A small network was shown many inputs. Here are its activations along a few directions, one row for each input.
In each table, some parts of the input vary, and every possible input appears once, in random order.
Descriptions start from the smaller parts, as in this example, which fits no table here: ring(8) and (point or (values(2) and line(4)) or line(11)).
Shared parts are said once, and a part with two or three values counts as separate values.

Other details of the inputs vary at random and push rows far along two fixed directions, the same in every table; ignore that.
To show where, the next rows are all for the same input, with only those details redrawn:
[-12  14   7 -10   6  -4 -22   9   1  -5  -7  12  12]
[-12  14   7 -10   6  -3 -21   9   0  -5  -7  11  11]
[ 25 -20  -2 -15  11 -14  11  -9 -28  -7   5 -14 -25]
[ 21 -24   1  10 -16  78  49 -11 -20  24  -7 -60 -40]

A family of inputs:
row 1: [ 37 -22 -20  -2   1 -21  19 -18  -9  -5   3  -8 -14]
row 2: [-11   7   6 -10   3  -3 -15   9   7 -12 -14   8  17]
row 3: [-15  13   2   2  13 -10 -21  -3   4   6   4  22  25]
row 4: [ -9  17   3   2  13  -7 -19  -7   7  -4   4  17  26]
row 5: [ 34 -26 -10   2  14 -17  28 -22 -11  -8   4  -5  -8]
row 6: [-10  11  -4  24 -31  85  18  -5  24  25 -16 -38   9]
row 7: [-12   3   5   9   0 -17   1   9  23   4  13  25  22]
row 8: [ -8   6  -4   6 -13 -22  -3  12  24   9  10  18  11]
row 9: [ -7   6   2  -7   1  -4  -7  12  10  -9 -18  19  15]
row 10: [-26  19   7  26 -41  68  19  10  17  25  -7 -39 -12]
row 11: [ 20 -26 -12  -4 -11 -31  28   7  -8   6  13  -7 -32]
row 12: [ 18 -20 -14 -14   1 -21  10  -9 -26   9   7 -13 -33]
row 13: [-21  20  11  13  -1 -17 -13  -3  12  -9  15  16  22]
row 14: [ -9  10  -7  -9  -6  -7 -15   5   8  -7 -10   2   9]
row 15: [ -5  19  -7  -2   0 -10 -23  -5   7   1   3   9  15]
row 16: [ 30 -24  -7  -1  15 -16  21 -26 -15 -12   9 -13  -6]
row 17: [-11   7   6   2  14  -1 -19   0  14 -15  -9  17  22]
row 18: [-11  13   7   2  16  -1 -25   1   7  -8  -2  21  17]
row 19: [-26  11  18  39 -25  82  20   2  18  16  -2 -26  -2]
row 20: [ 15 -19   5  -2  -2 -23  19  -3 -26 -14  15 -18 -29]
row 21: [-21  22   7  33 -39  67  16   0  24  26   1 -35   1]
row 22: [ 23 -14 -14 -15   2 -19   8 -11 -23  -2   8 -17 -29]
row 23: [-14   0   5   0  -6 -14   2  28  12   1   0  20   6]
row 24: [-16   9   6   3  16  -4 -27   4   4   3  -3  25  16]
row 25: [ -5   9 -11  -6  -8  -8  -8   9  12  -4 -14  13   7]
row 26: [ 24 -19 -15  -7   3 -21   9 -19 -22  10  14 -12 -22]
row 27: [ 25 -20  -2 -15  11 -13  11  -8 -28  -7   5 -14 -25]
row 28: [-14  -1   6  12   3  -9  -1  17  20  -1   7  29  11]
row 29: [ 32 -30  -7   1  18 -13  24 -15 -12 -13  -2  -1 -17]
row 30: [-18   9   7 -11   5  -7 -22  13  -2   6  -8  17  10]
- Changing only one part turns row 12 into row 3. The same change can be made to row 25. Which row results? => row 5
- What do these inputs look like to the network? => ring(5) and (values(2) or line(4))
- Which other rows does row 4 become when the ring(5) part takes its other values? List them by row number. => row 15, row 18, row 22, row 27
- List by row number the other rows that have the ring(5) part in common with row 8. => row 1, row 6, row 15, row 21, row 26
- List by row number the other rows that have the ring(5) part in common with row 23. => row 2, row 9, row 20, row 27, row 30

A family of inputs:
row 31: [ -1   4  -3 -15   6  12 -14   8  -2   0 -19   4   2]
row 32: [-11   8   6  13   1   2  -7  -5   2  -1   9   3   3]
row 33: [ 32 -39  -6   5  -5  54  54 -19 -24  14 -10 -51 -37]
row 34: [ -2  14  -3 -11   1   9 -21  -2  -6   2  -9  -5   1]
row 35: [-8 -2  8 11  6  5  1  5  7 -3 -1 13  3]
row 36: [ -7  11   0  -3   1   5 -11  -8  -3  -1  -5  -4  10]
row 37: [ -1   9   5   8   6   6  -6 -11   5  -6   6   0  15]
row 38: [  1  -1 -11   8  -8  -4   8   4  21   7  -2  13  12]
row 39: [-10   0   9  -2   0   2   0  15   2   6   1   9   2]
row 40: [ 34 -33 -10 -28  13 -87  10   3 -30 -27  15  11 -33]
row 41: [ 2 -2  7  6 11  9  2 -1 10 -8 -4 10 16]
row 42: [-13  10   7   1  -4  -1  -8   5  -2   8  10  -1   1]
row 43: [-12  12   2  -1 -18  -6  -6  11   4   1   4  -5  -5]
row 44: [ -3   8 -11  10 -12  -7  -1  -6  17   9   7   3  10]
- What do these inputs look like to the network? => values(2) and (point or line(6))
- Changing only the values(2) part turns row 35 into row 32. The same change can be made to row 38. Which row results? => row 44
- A walk changes only the line(6) part. It starts at row 34 and steps to row 36. List the rest of the walk in order. => row 37, row 32, row 42, row 43
